These are the activations of a small neural network, seen along a few directions. Each row is one input.
In each table, some parts of the input vary, and every possible input appears once, in random order.
A made-up example of a description, with smaller parts first: line(4) and (point or (values(2) and ring(5)) or ring(11)).
Shared parts are said once, and a part with two or three values counts as separate values.

Other details of the inputs shift rows strongly along two fixed directions, in all tables alike. That doesn't count.

Table:
row 1: [-15  36 -10  -7  16 -14   9 -31  -5   3   8   7  -5 -13]
row 2: [ -4 -34 -21 -33  -1   9  26   4  28 -70   6  33  -6 -59]
row 3: [-26 -23 -37  -9   5  10  16  28  26 -29  28 -13 -46 -33]
row 4: [ 18 -12  20   4 -16  28  -3   2 -15  45 -12 -34  37  51]
row 5: [  8 -18  18  -9 -45  28 -38 -28  54 -18   7   0  -5  37]
row 6: [  0  11   1  10 -51   3 -43 -30  49 -11   8  12 -30  43]
row 7: [ 16 -12  13  -8  -8  24  14  -6  -8  14  -8  -5  30  19]
row 8: [ -7  23 -16  21  22 -11  14  -8 -18  19  13 -26 -18  -9]
row 9: [-14 -17 -14 -11  10 -21  17  36  -4 -48   3  29  -8 -64]
row 10: [ -6 -32 -24  -1   8 -27  14  64  -5 -28  -1 -23 -24 -52]
row 11: [ 14   1  26  17  -2  27 -10 -19  -2  45   3 -47  20  51]
row 12: [-13  15  15 -34  -9  18   8 -42   1  15   9  32   6  23]
row 13: [-22  11 -36  -5  18 -23  12 -11  13 -41  21   8 -36 -53]
row 14: [  9 -19  -8  17  39 -26  12  50 -22  16   4 -75  17   0]
row 15: [-24  -2 -22  23  59   5  47  40 -49  58  21 -78  -8   2]
row 16: [ 12  29  21  33  17 -15 -16   5 -47  50 -20 -24  23  46]
row 17: [ 11  27  14  25 -31  11 -30 -35  11  37   2 -10 -12  55]
row 18: [  1   5  29 -11  23   6  37 -10 -40  46 -12 -17  64  52]
row 19: [ -5   1  15 -42 -52  27 -27 -56  39 -16  15  61  -9  36]
row 20: [ -5   5   6  -7  -3  23  10 -19  -9  31  14  -2  -5  24]
row 21: [  2 -17 -21  -4  26  17  28  -2  19 -43  16 -11 -25 -68]
row 22: [ -1  34  21   2  -9  -6 -28 -20  -7  -6 -20  44  18  13]
row 23: [ 25  23  46 -15 -24  14 -21 -36  18   5 -14  39  51  41]
row 24: [-14  26  21  -7 -18  -6 -17 -36 -19  39 -15  44  24  46]
row 25: [ -7   3 -22  -3  -2 -18 -19   7  19 -71  -4  49 -29 -59]
row 26: [ 30 -16 -12 -14 -19  18 -11   0  50 -75   1  44 -20 -78]
row 27: [ 10 -23  21 -12 -40  21 -22  -3  13  17  -8 -19  31  66]
row 28: [ 35  10  19   7 -61  14 -66 -26  40 -21 -28  50 -26  21]
row 29: [ 21 -10  -6  25  46 -10  17  41 -31  28  -1 -70  18 -17]
row 30: [  5   3  -1  15 -32   5 -24  -8   8  24 -15  22 -20  25]
row 31: [ 20   0  30  12 -20  -1 -18  18 -27  52 -22 -17  22  44]
row 32: [ -3 -20 -14 -31  -9  15   4 -26  56 -79  17  40 -27 -58]
row 33: [ -7  -9 -33  -1 -14  -1   0   2  19 -40  -2  52 -46 -64]
row 34: [-10  13  18  -6 -41  -8 -35 -37   2  21  -9  52  12  58]
row 35: [-14  -3 -20 -17  54   0  51  -2   1 -33  14 -12  -4 -68]
row 36: [ -3   0 -15  31  35 -42  -2  49 -33  18 -11 -55 -12  11]
row 37: [-23  10   5  13  66 -35  54  50 -73  35  -3 -32  40 -23]
row 38: [  0 -14 -19   3  23 -13  27  48 -18 -26  -3   3 -14 -76]
row 39: [ -6  -1  -4  15  76 -35  43  42 -53  23  10 -66  42 -12]
row 40: [ -9  -6  -5  10 -36 -10 -27   4  16  14 -11  15 -19  43]
Description of these inputs: line(5) and ring(8).
Q: The inputs of row 36 and row 25 match in every part but the line(5) part. If row 14 is changed in the same way as row 36 into row 25, which row does it become?
A: row 39
Q: Start at row 5 and move only the line(5) part, one step at a time. The first step leads to row 11. Which rows follow, in order?
A: row 21, row 32, row 35
Q: Start at row 12 and move only the line(5) part, one step at a time. The first step leads to row 19. Which rows follow, in order?
A: row 20, row 15, row 3

Table:
row 41: [  5  14  37 -19 -37  20 -17 -51  -2  49  -6  28  34  78]
row 42: [ -6  -1 -24   7  56  -9  45  24 -30  -3   7 -26   5 -60]
row 43: [ 12 -11 -25  -1   0   3   3  15  27 -44  10  -5 -38 -61]
row 44: [  1   8   0  30  56 -14  23  37 -50  59   6 -82  11  14]
row 45: [-11 -19 -39 -10  -5  13   3  17  35 -52  19  14 -56 -65]
row 46: [ 11   3  44  10 -39  14 -31  -8  -9  54 -14  -8  31  85]
row 47: [ 11   1   0  -8   1  13  10 -16   4 -12  -1  19   8 -26]
row 48: [  6  16  32   2 -40   7 -37 -44  15  34  -2   7  25  93]
row 49: [ 20  -1  38  -2 -63  11 -51 -25  27  20 -11  18  21  72]
row 50: [ 13  -3   0   7  14   8   5  -1  -4   3  -5 -23   3   0]
row 51: [ -9 -23 -30  10  33 -19  28  55 -24  -4   9 -54 -16 -45]
row 52: [-13 -16 -27  18  53 -35  32  50 -26  -1   5 -57   3 -34]
row 53: [  9   7   4   3 -65  -4 -56 -14  30 -19 -24  70 -31  14]
row 54: [-12  22  26  -2   3   0   7 -22 -31  61  -2 -11  37  66]
row 55: [ 22   3  19  -6 -51  32 -38 -28  47 -25  -7  40 -17   5]
row 56: [ -9  14  19 -19 -21   2 -12 -35  11  -1   2  35   5  23]
row 57: [  6   0  30  17  -7   0 -18  15 -30  69  -7 -44  30  73]
row 58: [ 15  -1  -8  -6 -21   6 -22 -18  53 -57  -1  28 -23 -35]
row 59: [ 15 -11  -4  -3 -14  21  -8 -13  36 -39  -1  23 -22 -35]
row 60: [  8  -8 -28  -2  14   1   6  10  31 -57   1   3 -27 -67]
row 61: [ -4   6  14 -22 -26  15  -4 -34  13   9  -1  35   8  23]
row 62: [-21   7 -11  22  57 -21  35  24 -55  54   7 -78  22  36]
row 63: [-5 -1  4 -7  4 -5  9 12 -9 -8 -5 14 11 -7]
row 64: [-21 -20 -34   8  47  -5  42  28 -16  -4  17 -36 -21 -43]
row 65: [  2  10  -1  33  57 -25  28  30 -46  50   7 -83  18  14]
row 66: [ -8  21   5  19  61 -24  31  14 -58  38   4 -48  33   2]
row 67: [  9  21  27   0 -12   8 -13 -29  -2  12  -5  18  25  24]
row 68: [ -8 -26 -38 -18  -3  13  13   2  37 -65  11  21 -46 -67]
row 69: [ -6 -27 -28   3  37 -10  32  45 -20 -12  -1 -38  -8 -43]
row 70: [ 18  36  30  26 -46  -5 -57 -37  -2  41 -24  32   2  70]
row 71: [  6 -14  -2 -23 -24  12  -1  -1  26 -39  -7  50  -5 -29]
row 72: [-29   4 -22  -8  51 -25  36  14 -22 -13  16 -10  -9 -46]
row 73: [  1  -5   3 -20 -17  -1  -8   0  19 -42  -3  48  -5 -24]
row 74: [  0 -27 -31 -12  -5  -1   2  24  34 -69  -3  17 -30 -67]
row 75: [-17   4  -9  29  51 -25  31  27 -50  61  17 -81  18  36]
row 76: [ -3  20  -1   3 -52  -3 -46 -30  24  -2 -13  57 -34  27]
row 77: [ 12   9  30  -2 -55  20 -40 -37  15  38   3   5  12  90]
row 78: [  9   5  -4 -19 -26  21 -12 -25  38 -54  -4  56 -13 -48]
row 79: [-13   9 -16   9  64 -25  31  20 -36  -9  13 -25   8 -52]
row 80: [ -5  -5   1  10  48 -18  45  32 -62  52  -3 -47  40  17]
row 81: [ -3   3  13   1 -28  20 -16 -17  10  18   4   5  -4  40]
row 82: [  8  -7  29   9 -14   8 -14   0 -17  51 -11 -20  35  67]
row 83: [-19  -6 -25 -26  -3   2  15  -6  31 -61  11  45 -36 -72]
row 84: [ 10   2  22 -21 -45  17 -22 -19  22 -13 -14  54  14  23]
row 85: [ -7 -12 -18 -18  12 -14   9  19  12 -63   6  37 -18 -67]
Q: The inputs of row 81 and row 55 match in every part but one. If row 61 is changed in the same way as row 81 into row 55, which row does it become?
A: row 42
Q: The inputs of row 49 and row 65 match in every part but one. If row 69 is changed in the same way as row 49 into row 65, which row does it become?
A: row 50
Q: What is each input in this table made of?
A: values(3) and (point or line(6) or ring(8))
Q: Which other rows does row 48 become when the values(3) part takes its other values? List them by row number.
A: row 52, row 58
Q: Which other rows does row 67 become when the line(6) part takes its other values? List them by row number.
A: row 42, row 47, row 66, row 78, row 79

Table:
row 86: [ 11   2  23   7  -2   9  -8 -14  -6  38   1 -32  18  46]
row 87: [-14   0 -17  20  40 -30  17  39 -36  29  -2 -40  -1  -6]
row 88: [-19  10 -23  13  62 -32  46  27 -52  28   7 -39  10 -23]
row 89: [ -6  -1 -24  17  12  -8   4  16   5 -20   3  -5 -26 -40]
row 90: [ -8  21  20  -4  -6   1  -6 -25 -26  41  -2  12  19  47]
row 91: [ -3  -3  -1   5  44  -9  34  15 -40  24   0 -41  32   3]
row 92: [ -6  -3 -30  -1  -1  -3  -2   7  26 -46   7  17 -45 -50]
row 93: [ 23   9  21   0 -59  17 -50 -31  38 -11 -17  50 -13  29]
row 94: [  3  -6 -18   4  -5  -8  -5  19  15 -29  -5  18 -29 -39]
row 95: [-14 -16 -36  -2   4 -10   1  20  16 -50   6  16 -46 -63]
row 96: [ -7 -13  -8   8  28 -13  21  36 -28  24   0 -50  11   0]
row 97: [  3  17  19 -27 -55  17 -33 -46  37 -26  -2  79  -3   8]
row 98: [  2 -18 -21  -6   8   4   9  12  25 -31  13  -9 -26 -41]
row 99: [ -3 -26 -19 -14 -21   9  -1  10  37 -55   5  19 -31 -48]
row 100: [ -6  -7 -26  -2 -12  -5  -9   7  26 -43   5  25 -38 -35]
row 101: [ 12  14  43 -10  -9  15 -14 -30  -9  25 -10  12  52  58]
row 102: [ -1 -21 -27   5  16   3  15  24  11 -33  13 -18 -22 -58]
row 103: [  5  27  40  -5 -14  -4 -18 -34 -13  25  -9  27  37  47]
row 104: [ 21   1  30   5 -28  16 -27 -11   1  29  -7 -11  21  53]
row 105: [-11  11  -6  13  44 -28  30  13 -45  25  -1 -27  19  -5]
row 106: [  3 -21 -18  -9 -15   8   0   7  39 -46  12  13 -28 -36]
row 107: [  1  12  35 -10 -11  16  -1 -25  -7  33  -3   7  38  53]
row 108: [ 17   2  26   5 -19   9 -14   0 -12  38  -9 -22  27  57]
row 109: [-12  -5 -19   6  59 -13  53  27 -41  23   8 -50  20 -23]
row 110: [  9  -7  19 -30 -55  37 -22 -46  49 -31  -3  68  -6   9]
row 111: [  2  22  16  13  -6  -2 -19 -18 -13  40  -7 -21  11  56]
Q: The inputs of row 96 and row 87 match in every part but one. If row 86 is changed in the same way as row 96 into row 87, which row does it become?
A: row 111
Q: What is each input in this table made of?
A: values(2) and (line(5) or ring(8))
Q: Which other rows does row 89 become when the values(2) part takes its other values? List them by row number.
A: row 102
